These are the activations of a small neural network, seen along a few directions. Each row is one input.
Each table varies a few parts of the input and shows all the possible inputs, shuffled.
A made-up example of a description, with smaller parts first: one of 4 places along a line, together with either a single point or one of 11 places around a ring or (one of 2 separate values, together with one of 8 places around a ring).
Shared parts are said once, and a part with two or three values counts as separate values.
(in the rows, 128 means zero)

Other details of the inputs shift rows strongly along two fixed directions, in all tables alike. That doesn't count.

Rows:
R1: [136  80 102 120 135 120 193 136 153  94 133 117 176 170]
R2: [140 138 115 101 126 127 158 116 166 114 156 129 154 131]
R3: [153 174 145 185 118 159  71 135  70 114 116 162 118 119]
R4: [153 179 141 180 120 157  68 135  66 108 115 160 115 123]
R5: [ 71  62 131  98 130 109  83 132 128 177  86  87  67  94]
R6: [142 178 146 181 127 163  81 141  60 125 114 164 116 133]
R7: [160 131 107 220 122 141  95 155  36  90  85 158 132 153]
R8: [142 137 125 107 126 133 155 120 166 131 151 134 151 140]
R9: [149 186 147 172 150 151  80 133  51 119 113 161 113 134]
R10: [142 140 117 103 134 136 155 117 162 123 153 137 152 141]
R11: [ 86  66 136 107 116 104  78 130 134 168  90  84  75  78]
R12: [135  75 104 117 129 118 196 137 161  99 133 114 177 168]
R13: [141 143 119 105 134 137 155 120 159 123 152 137 152 139]
R14: [154 176 147 184 121 165  71 136  62 125 115 166 121 121]
R15: [140 140 121 106 128 135 156 121 164 127 151 135 153 138]
R16: [126 136 121 110 127 128 169 120 156 123 158 131 150 140]
R17: [139 173 152 193 118 159  84 142  61 123 118 165 116 126]
R18: [164 137 108 206 146 123 101 145  37  85  84 151 133 155]
R19: [141 150 131 107 147 123 161 118 143 130 150 133 150 143]
R20: [141 174 151 193 116 160  83 140  57 123 119 164 118 124]
R21: [ 63  62 129  99 130 101  90 134 128 167  90  81  65  89]
R22: [131 139 119 110 125 126 166 119 165 112 157 129 149 135]
R23: [150 152 127 103 147 123 154 116 148 124 149 131 151 138]
R24: [ 78  66 142 111 124 112  86 136 127 182  88  93  74  91]
R25: [142 138 123 107 117 126 157 119 167 122 154 127 153 131]
R26: [141 132 129 114 117 128 156 122 170 128 152 131 151 128]
R27: [134 132 132 121 112 126 163 121 165 127 155 129 150 129]
R28: [ 64  58 128  97 130 100  90 131 130 167  90  80  64  91]
R29: [132 137 121 112 117 126 165 119 165 116 156 127 151 133]
R30: [137 177 142 185 124 159  81 138  58 113 118 163 114 131]
R31: [ 70  65 129  96 135 109  84 133 124 173  86  87  67  92]
R32: [137  75 109 119 126 116 198 139 162 103 132 114 176 169]
R33: [139 177 147 187 121 158  83 140  59 117 118 162 113 132]
R34: [ 77  68 134  91 139  83  89 124 130 161  89  69  65  82]
R35: [128 138 130 118 120 128 169 127 158 129 155 132 149 142]
R36: [156 126 100 213 125 140  98 152  42  87  87 154 133 153]
R37: [ 73  60 134 102 118  97  86 130 139 165  89  75  63  85]
R38: [141 136 118 105 122 128 155 117 170 117 154 130 151 134]
R39: [134 137 126 114 115 124 166 120 165 120 156 126 150 134]
R40: [132 136 118 108 126 125 166 116 168 112 158 129 148 137]
R41: [150 149 126 105 143 115 153 114 155 114 151 129 148 135]
R42: [140 137 120 104 129 135 155 119 166 128 152 135 152 140]
R43: [ 76  61 123  89 129  99  77 128 138 160  86  76  66  79]
R44: [150 151 127 104 149 123 153 116 151 124 149 133 149 141]
R45: [136 133 134 120 123 137 161 124 159 140 152 141 152 142]
R46: [142 181 139 186 120 157  77 137  62 103 117 160 114 123]
R47: [149 152 128 104 149 123 154 118 150 124 148 133 150 139]
R48: [ 69  61 126  96 124  97  85 127 133 159  89  74  65  80]
R49: [ 81  66 132  96 127 107  79 133 136 175  85  83  70  88]
R50: [143 186 148 178 144 145  85 136  50 112 116 157 112 130]
R51: [149 185 145 176 142 141  79 130  57 103 116 153 110 125]
R52: [146  95 113 120 150 107 193 131 145  95 129 117 176 172]
R53: [ 88  67 138 108 124 113  75 132 131 177  87  92  73  87]
R54: [141 141 117 102 132 135 156 117 160 124 153 135 154 137]
R55: [128 137 130 117 118 127 168 124 157 130 156 130 150 140]
R56: [ 77  60 139 111 115 102  87 131 138 168  91  82  68  82]
R57: [135 138 129 114 126 135 163 123 158 135 152 138 150 147]
R58: [145 175 149 192 115 157  80 139  67 113 118 161 116 120]
R59: [134 139 127 116 117 125 166 123 167 119 155 128 149 136]
R60: [150 152 126 105 141 116 153 114 151 114 151 128 151 132]
R61: [152 180 142 176 124 163  71 136  62 120 114 161 119 126]
R62: [130 130 135 123 118 130 167 125 162 135 155 135 149 139]
R63: [ 66  62 131 101 122 102  90 133 127 170  90  80  68  88]
R64: [141 138 124 107 120 125 158 121 170 121 153 128 151 133]
R65: [146  74  94 139 117 108 192 136 156 113 128 125 169 159]
R66: [149 152 127 105 143 116 154 117 153 114 150 129 149 134]
R67: [152 175 147 183 123 165  72 138  67 125 114 166 120 123]
R68: [141 152 132 109 149 124 162 121 143 128 149 136 149 145]
R69: [141 136 115 101 128 127 158 115 170 113 156 130 151 134]
R70: [135 133 134 119 121 136 161 124 156 142 151 138 153 138]
R71: [ 73  63 136  98 125 106  87 133 128 181  87  83  70  92]
R72: [135 179 142 186 124 159  82 141  57 113 117 163 114 129]
R73: [148 187 145 176 141 141  81 132  57 103 115 153 111 124]
R74: [137 150 131 113 142 117 166 119 142 122 154 130 148 141]
R75: [ 91  24 127 138 123 106  99 152 102 144  63  85  94 115]
R76: [133 136 121 113 120 126 164 118 168 115 157 129 149 137]
R77: [131 140 125 111 129 136 163 124 157 132 152 139 152 144]
R78: [132 139 124 110 127 136 162 122 155 133 153 137 153 143]
R79: [131 139 121 106 132 135 164 120 153 129 154 137 152 143]
R80: [ 70  63 128  95 136 109  83 130 126 173  87  87  66  94]
R81: [138 150 132 114 144 119 164 119 144 121 153 133 146 144]
R82: [140 137 118 104 120 127 157 117 168 118 154 128 154 130]
R83: [140  71  76 122 130 100 203 131 167 101 133 115 173 166]
R84: [140 139 119 106 122 128 156 120 168 117 153 130 152 132]
R85: [149 178 136 172 127 163  71 134  64 117 114 161 119 124]
Each input here is: one of 5 places along a line, together with either one of 2 separate values or (one of 3 separate values, together with one of 5 places around a ring).
The inputs of R62 and R28 match in every part but the place on the line of 5. If R11 is changed in the same way as R62 into R28, which row does it become?
Answer: R2
The inputs of R46 and R73 match in every part but the place on the line of 5. If R78 is changed in the same way as R46 into R73, which row does it become?
Answer: R19
The inputs of R48 and R39 match in every part but the place on the line of 5. If R83 is changed in the same way as R48 into R39, which row does it become?
Answer: R7
Which other rows does R12 become when the choice among 2 separate values takes its other values? List them by row number.
Answer: R36
Which other rows does R41 become when the place on the line of 5 takes its other values? List them by row number.
Answer: R3, R4, R38, R69
Which other rows does R40 become when the choice among 3 separate values takes its other values? List them by row number.
Answer: R22, R48
Which other rows does R58 become when the choice among 3 separate values takes its other values? List them by row number.
Answer: R27, R56
Which other rows does R24 become when the place on the line of 5 takes its other values? List them by row number.
Answer: R6, R31, R68, R77
Which other rows does R32 become when the choice among 2 separate values takes its other values? List them by row number.
Answer: R7

Rows:
R86: [129 145 121 129 138 130  88 123  97 116 112 129 109 112]
R87: [133 142 137 138 149 127  94 131  88 142 109 132 111 124]
R88: [161 175 137 140 118 156 165 124 146 132 166 168 171 150]
R89: [126 149 131 140 145 126  92 127  92 120 112 131 100 121]
R90: [167 175 133 135 106 148 153 120 161 105 169 156 167 135]
R91: [116 148 140 156 114 144  79 135  96 136 118 140  95 111]
R92: [103  69 119  65 138  81 127 113 186 147 113  72 102  95]
R93: [148 171 138 135 123 167 162 125 146 125 167 166 171 158]
R94: [121  86 113 162 127 123 119 149  96 116  92 123 122 133]
R95: [123  90 114 160 120 123 113 147  91 116  90 118 123 140]
R96: [123 137 141 131 150 137  95 134  86 134 109 133 108 129]
R97: [156 177 119 130 108 157 156 119 152 107 173 158 166 138]
R98: [106 104 131  69 113 103 216 112 226 148 178 106 159 134]
R99: [128  83 114 162 124 120 116 140  94 116  95 121 121 136]
R100: [ 80  69 130  70 147  78 145 121 164 160 117  69  95 104]
Describe the family of inputs behind these rows.
Answer: either one of 3 separate values or (one of 2 separate values, together with one of 6 places along a line)
Which other rows does R89 become when the choice among 2 separate values takes its other values? List them by row number.
Answer: R91

Rows:
R101: [126 125 117  50 131  90 200  96 232 122 181  96 154 121]
R102: [ 85 124 154 125 142 105  65 125  87 151  96  98  59  85]
R103: [122  34  82  75 126  80 241 126 226 123 142  86 179 169]
R104: [195 244 131 164 140 172 103 118  87  80 158 187 158 141]
R105: [ 87 121 160 139 122 143  63 138  88 180  98 123  69  94]
R106: [123  35  82  73 128  78 244 123 221 128 147  88 182 159]
R107: [175 241 154 164 156 163 128 123  71 101 159 188 155 158]
R108: [167 195 130 108 157 145 144 114 134 118 162 159 161 148]
R109: [164 188 132 133 105 169 137 119 155 117 169 170 165 135]
R110: [168 151 108 197 126 157 147 146  70  68 124 169 177 178]
R111: [ 47  56 145  77 105  94 116 128 180 194 115  70  64  76]
R112: [100  47 114 173 133 110  68 155  63 126  48 102  76 117]
R113: [ 96 126 148 147  97 136  52 134 103 151 104 119  69  76]
R114: [103  48 125 169 130 106  68 156  57 126  48  94  85 114]
R115: [161 184 138 127 121 172 143 119 146 134 168 172 166 147]
Describe the family of inputs behind these rows.
Answer: either one of 5 separate values or (one of 2 separate values, together with one of 5 places around a ring)
Which of the alternatives is R112?
Answer: one of 5 separate values

Rows:
R116: [196 229 123 211 115 205 136 140  70  75 163 219 193 187]
R117: [106 150 142  20 146 104 180  95 225 178 184 103 134 113]
R118: [ 84  89 150 166 144 121  54 149  42 163  61 111  59 104]
R119: [212 241 146 234 114 184 148 138  64  75 164 221 201 180]
R120: [127 146 151  53 117 115 159  93 232 170 187 113 130  94]
R121: [ 94 150 139  45 117 130 167 102 234 155 188 114 127 102]
R122: [122  93 104  86 154  90 172 116 172 120 133  97 139 139]
R123: [ 96  90 140 151 145 136  40 148  51 163  51 115  64 112]
R124: [118  97  94  98 123 106 167 119 173 108 139 105 137 131]
R125: [164 137 109 136 124 114 151 123 143  96 142 136 155 135]
R126: [227 232 122 206 126 188 125 135  69  63 155 211 199 167]
R127: [138  91 118 105 118 124 160 131 180 148 131 120 152 140]
R128: [106  97 117 108 112 103 181 125 168 113 146 103 140 137]
R129: [101  91 120 113 111 119 182 128 170 138 148 117 147 142]
R130: [ 95  87 120 152 124 139  27 145  55 136  59 108  65  91]
R131: [115 102 130 104 145  92 179 126 157 122 137 101 139 145]
R132: [103  90 131 143 153 126  29 141  46 144  52 109  67 100]
R133: [103  91 146 174 117 106  46 149  53 138  64 101  58  85]
Describe the family of inputs behind these rows.
Answer: one of 3 separate values, together with either a single point or one of 5 places around a ring
The inputs of R119 and R129 match in every part but the choice among 3 separate values. If R127 is changed in the same way as R119 into R129, which row does it become?
Answer: R116
Which other rows does R133 become when the choice among 3 separate values takes its other values? List them by row number.
Answer: R128, R131
Which other rows agree with R132 in the choice among 3 separate values? List them by row number.
Answer: R117, R118, R122, R123, R131
